These are the activations of a small neural network, seen along a few directions. Each row is one input.
In each table, some parts of the input vary, and every possible input appears once, in random order.
A made-up example of a description, with smaller parts first: one of 6 places along a line, together with either a single point or one of 9 places along a line or (one of 2 separate values, together with one of 5 places around a ring).
Shared parts are said once, and a part with two or three values counts as separate values.
(in the rows, 128 means zero)

Other details of the inputs vary at random and push rows far along two fixed directions, the same in every table; ignore that.

A family of inputs:
x1: [ 99 173 121 122 149 145 193 121  97 150 115 122  73]
x2: [135 174  91 104 126  70 186 143  58 167 125 155 177]
x3: [123 103 146 128 104  96  71 154 147 129 139 141 210]
x4: [141 150 107 121 104  87 109 120  84 141 123 129 211]
x5: [112  92 139 145  75  65 105 135 160 122 153 139 187]
x6: [137 146 121 133 126 173 123 121 122 145 106 141  89]
x7: [120  84 135 156 131 181  78 128 179 109 151 102  99]
x8: [119 133  94 144 142 152 152 127 142 126 120 139  83]
x9: [ 99  95 149 125 129 118 117 134  95 117  97 103  49]
x10: [128 163 109 129 166 154 161  87  82 158 120  89  92]
x11: [113 126 156  80 166 125 158 130  58 140  77 114  58]
x12: [131 161 101 117 181 150 192 124 101 147 111 143  83]
x13: [131  82 152 156 115 168  93 114 187 104 151 115  88]
x14: [137 149 116 116 157 149 209  90 103 129 137 104  88]
x15: [115 167 137 110 186 145 183 115 106 158 109  96 102]
x16: [129 127 136 110 146 177 135 142 125 132 134 151  95]
x17: [159 101 153 143 123 167  91 119 206 132 104 123 100]
x18: [166 108 136 130  84  95 101 147 159  97 144 151 209]
x19: [128 163  82 106 131  78 191 122  51 130 154 115 200]
x20: [137 160 120 133 167 141 180  72  90 129 121 114  83]
x21: [125  90 176 147 116 171  81 109 187 121 125 126  95]
x22: [126 151 165  97 171 150 177  89  92 158 120 124  95]
x23: [133 114 132  94  95  55  41 169 140 102 133 141 160]
x24: [126  79 137 136 150 175  96 148 201 123 141 110 108]
x25: [106 152 134 108 172 150 188 130  92 168 128 139  80]
x26: [147 165 136 112 152 155 169  72  88 154 104 113  91]
x27: [137 102 120 170 109 187  98 150 180  98 144 134  82]
x28: [119 167 132  70 166 127 123 104  64 128 116 107  50]
x29: [125 122 136 116 153 181 116 109 118 125 136 112 112]
x30: [143 141  97 119 109  86 160 169  99 123 150 162 192]
x31: [119  98 159 141 125 181  84 155 186 133 123 152  89]
x32: [124 126 142 144  85  97  67 145 145 111 123 130 209]
x33: [151 150 128 107 174 150 208 103 108 136 131 113  96]
x34: [127 120 149 161  68  69  91 133 153 106 138 132 189]
x35: [146 166 119 103 166 179 186 127  85 135 124 142  91]
x36: [150 139 115 136  91  73 147 119  88 105 160 134 198]
x37: [147 145 108 118 108 101 122 130  80 110 146 133 218]
x38: [117 103 156 159 112 147 113 121 214 116 117 106  88]
x39: [135  91 123 163 126 151 112 112 213 106 119 119  89]
x40: [147 117 113 144  69 118  86 166 137  94 146 169 191]
x41: [126  95 141 142 112 196  79 146 174 109 136 150  88]
x42: [146 110 133 146 119 181  86 151 194 136 105 145  90]
x43: [144 154 121 114 185 136 198  92 112 142 111 122  92]
x44: [144 108 126 150 134 181  89 149 195 112 107 157  93]
x45: [120 150 110  95 117  59 197 106  52 136 161 132 186]
x46: [137  77 153 136 134 162 112 134 209 118 141 123  96]
x47: [134 126 121 137 131 137 156  96 153 145 117 105  90]
x48: [128 114 162 143 140 176  80 140 200 123 104 108 112]
x49: [128 107  95 149  84  80  91 144 161 131 135 118 198]
x50: [118  91 132 159 112 183  88 148 175 109 151 138  77]
x51: [131 145  91 143 119  73 121 120  86 116 140 130 202]
x52: [113 174 106  80 123  28 128 124  22 123 148 120 140]
x53: [108 162 142 110 154 169 162 109  68 155 123 144  80]
x54: [135 124 159 144  69  82  82 132 152 106 123 143 200]
x55: [127 130 101 137 131 166 163 139 138 120 139 130  86]
x56: [113  76 150 120  68  63  57 168 110  98  98 141 158]
x57: [115 184 117 104 127  66 190 151  59 154 125 154 179]
x58: [145  90 125 147 148 180 106 150 206 112 134 106 111]
x59: [148 113 112 137 113  96  76 148 156 108 123 146 213]
x60: [109 112 116 123 152 160 143 118 137 131 147  98 103]
x61: [139 104 126 156 141 184  69 117 188 106 109 119 109]
x62: [138 157 154 112 103  64 139 128 103 130 120 144 207]
x63: [123 192 129  97 122  79 173 143  47 148 118 161 184]
x64: [136 170  93 117 130  84 172 115  33 124 158 116 200]
x65: [ 94  56 146 137 110 124  89 157 172 109  94 104  47]
x66: [145 177 105  93 140  79 159 117  49 162 119 128 207]
x67: [107 107 130 159  71  91  80 162 133 120 157 162 172]
x68: [122 120 125 117 151 163 153 150 137 138 141 143  90]
x69: [107 140 100  88 102  25 106 147  87 116 146 123 149]
x70: [155 132 141 127 134 172 141  98 132 110 128 121 105]
x71: [114  93 159 147 132 184  65 122 179 126 125 114 106]
x72: [135 143 114 137 141 172 126 120 124 121 109 152  92]
x73: [124  82 168 145 134 152 108 130 209 134 130 123  94]
x74: [147 110 123 161  66  73  87 125 151 119 139 133 188]
x75: [ 94 145 125 113 173 147 179  98  92 161 134  94  93]
x76: [125 107 121 102 100  41  60 177 150 108 140 134 154]
x77: [150 132 128 117 163 180 135 125 136 122 126 111 120]
x78: [132 117  97 168  80  92  85 156 142 100 140 166 176]
x79: [ 99 101 119 148  73  84  99 167 151 127 153 160 172]
x80: [129 142 112 150 125 159 131 123 123 144 121 129  79]
x81: [117 132 141 133  94  59 133 112  83 131 156 138 190]
x82: [133 116 151 141  87  64 110 152 173 120 128 139 198]
x83: [112 118 146 173 106 169  89 147 184 115 122 130  76]
x84: [140 147 150  88 172 160 182  93  91 142 131 124  97]
x85: [106 151 113 128 106  63 141 136 104 133 134 115 202]
x86: [156 100 146 147 138 167  94 117 207 108 107 135 102]
x87: [145 164 129 116 167 155 172  71  89 130 106 125  94]
x88: [138 140  93 122 139  69 140 140 108 130 130 137 210]
x89: [111 118 143 123 170 151 139 127 142 155 130 108 108]
x90: [146 154 128 110 170 136 195  93 112 166 109 110  91]
x91: [101 151 136 124 173 154 161  91  73 155 138  96  92]
x92: [105 147 107 108 155 159 193 121  86 145 145 130  74]
x93: [123 139  81 132 120  67 140 127 103 123 136 128 203]
x94: [137  98 131 120 104 105  75 159 146 112 151 141 214]
x95: [114 112 150 170 126 167  79 128 189 115 122  94  97]
x96: [119 163  95 121 147 149 189 113  96 164 115 123  73]
x97: [112  68 142 120  88  44  86 189 133 113 104 138 156]
x98: [120 121 155 156 107 182  80 146 183 116 107 141  87]
x99: [135 157 111 110 185 149 179 107 105 172 109  97 102]
x100: [133 149 147  98 159 165 173  79  79 135 133 120  93]
Description of these inputs: one of 5 places around a ring, together with either one of 2 separate values or (one of 3 separate values, together with one of 6 places around a ring).
Q: The inputs of x37 and x77 match in every part but the place on the ring of 5. If x87 is changed in the same way as x37 into x77, which row does it become?
A: x86
Q: The inputs of x100 and x84 match in every part but the place on the ring of 5. If x54 is changed in the same way as x100 into x84, which row does it become?
A: x62
Q: The inputs of x60 and x94 match in every part but the place on the ring of 5. If x92 is changed in the same way as x60 into x94, which row does it become?
A: x16
Q: Which other rows does x31 become when the choice among 3 separate values takes its other values? List them by row number.
A: x3, x22
Q: Which other rows does x49 become when the choice among 3 separate values takes its other values? List them by row number.
A: x47, x96
Q: Which other rows does x4 become when the place on the ring of 6 takes its other values? List them by row number.
A: x29, x32, x37, x61, x71
Q: Which other rows does x90 become when the place on the ring of 5 takes its other values? List them by row number.
A: x17, x26, x47, x74
